These are the activations of a small neural network, seen along a few directions. Each row is one input.
In each table, some parts of the input vary, and every possible input appears once, in random order.
A made-up example of a description, with smaller parts first: one of 5 places around a ring, together with either a single point or one of 11 places around a ring or (one of 2 separate values, together with one of 6 places along a line).
Shared parts are said once, and a part with two or three values counts as separate values.
(in the rows, 128 means zero)

Other details of the inputs vary at random and push rows far along three fixed directions, the same in every table; ignore that.

Table:
x1: [110 134 119 120 122 104 123 156 131 137 139 146 109 140]
x2: [113 135 136 119 138 118 107 146 131 135 112 157 105 115]
x3: [142  90 135 147 107 137 152 118 120 140 129  96 178 127]
x4: [105 138 136 133 143 104 130 148 150 132 149 119 103 120]
x5: [100 129 147 129 128 121 134 153 143 126 155 126 103 125]
x6: [101 143 150 139 112 119 121 141 141 123 139 137  99 133]
x7: [118 123 108 121 127 115 118 153 131 138 127 160 107 126]
x8: [150 194 116  96 144 154  98 104 114  75 187 117 171 153]
x9: [103 141 136 135 107 110 129 144 113 140 132 148 101 133]
x10: [107 134 116 122 128  97 126 148 128 149 138 122 103 127]
x11: [101 130 129 123 121 114 133 154 116 146 148 134 105 129]
x12: [124 127 106 130 141 147 121  93 140 141 118 130 179 111]
x13: [115 131 104 123 132 111 118 147 127 148 130 143 103 112]
x14: [132 118 108 125 136 152 122  99 141 127 111 141 182 131]
x15: [112 148 149 130 139 124 117 148 151 129 116 142 101 123]
x16: [144 102 138 161  92 135 144 109 116 132 113 106 169 131]
x17: [154  99 131 148  99 127 150 110 127 131  99  96 176 126]
x18: [123 135 143 134 115 157 123  84 152 125 119 131 167 128]
x19: [161  88 126 145 109 126 151 111 135 133 113 105 184 139]
x20: [114 140 120 114 120 109 116 150 122 137 118 158 105 112]
x21: [121 136 137 134 147 127 125 150 161 129 129 148 104 137]
x22: [169  23 147 158 147 123 179 118 117 122  32 115  53 132]
x23: [248 145 122 110 229 165 136 123  47  30 130  57  30 164]
x24: [114 132 132 124 112 116 119 136 117 142 128 167  99 119]
x25: [156  94 124 145 118 121 153 101 128 141 119  85 181 122]
x26: [123 119 106 119 114 150 133 101 120 140 130 133 172 118]
x27: [112 134 149 127 140 139 129 146 153 137 145 139  98 121]
x28: [106 148 126 118 113 102 123 151 123 139 126 138 106 128]
x29: [140 205 115  74 144 185  67  98  93 101 201 139 174 131]
x30: [121 126 130 137 115 131 144  98 149 114 105 104 175 125]
Each input here is: one of 5 separate values, together with either a single point or one of 5 places around a ring.
Changing only the choice among 5 separate values turns x6 into x30. The same change can be made to x9. Which row results?
Answer: x28
Which other rows does x20 become when the choice among 5 separate values takes its other values? List them by row number.
Answer: x7, x13, x24, x26
Which other rows does x14 become when the place on the ring of 5 takes its other values? List them by row number.
Answer: x1, x7, x8, x21
Which other rows does x12 become when the choice among 5 separate values takes its other values? List them by row number.
Answer: x2, x14, x22, x29

Table:
x31: [102 116 127 136 111  93 135 162 133 160 141 128 117 116]
x32: [171 101 127 133 149 107 151 170  87 109 123  94  47 143]
x33: [162 106 136 134 145 102 151 161  87 106 119  88  43 145]
x34: [127 123 122 134 110 137 134 107 140 137 138 117 192 128]
x35: [160 165 121 105 158 164 100 110  99  98 157 124 133 135]
x36: [123 136 119 126 115 138 123 104 143 138 140 126 196 123]
x37: [102 129 149 142 110 109 130 154 153 145 138 138 112 128]
x38: [149 193 109  91 156 148  93 111  98  80 152 123 129 143]
x39: [101 124 134 139 112 100 127 163 145 156 147 140 121 124]
x40: [ 95 120 118 127 135 114 127 143 156 158 114 161 115 112]
x41: [ 98 127 150 141 120 122 122 141 162 147 125 154 113 116]
x42: [146 182 120  90 157 167  94 106 100  82 157 133 124 138]
x43: [ 94 187  98 101 119 138  89 101 149 143 163 158 209 112]
x44: [173  44 121 159  96 146 189  61 102 115  39  91 179 134]
x45: [101 126 146 144 110 102 132 155 146 146 139 133 112 129]
x46: [103 126 146 140 117 108 128 150 155 144 126 142 111 125]
x47: [ 96 108 124 129 136 123 127 138 158 159 115 161 113 113]
x48: [169  37 107 155  97 143 183  71 104 133  44  93 193 129]
x49: [101 124 141 142 107 100 138 156 141 151 136 127 109 125]
x50: [154 119 129 122 170 124 139 148 107  94  97 125  37 139]
x51: [118 142 123 122 117 146 116 102 145 140 146 133 198 118]
x52: [168 154 122 108 153 158 105 109  99  96 153 117 132 138]
x53: [165 158 135 110 148 155 113 113 100  85 145 109 127 143]
x54: [ 94 125 149 142 125 127 126 139 162 148 117 156 111 114]
What do these inputs look like to the network?
Answer: one of 2 separate values, together with either a single point or one of 11 places along a line
Changing only the choice among 2 separate values turns x40 into x50. The same change can be made to x32. Which row results?
Answer: x49
Which other rows does x52 become when the choice among 2 separate values takes its other values? List them by row number.
Answer: x41
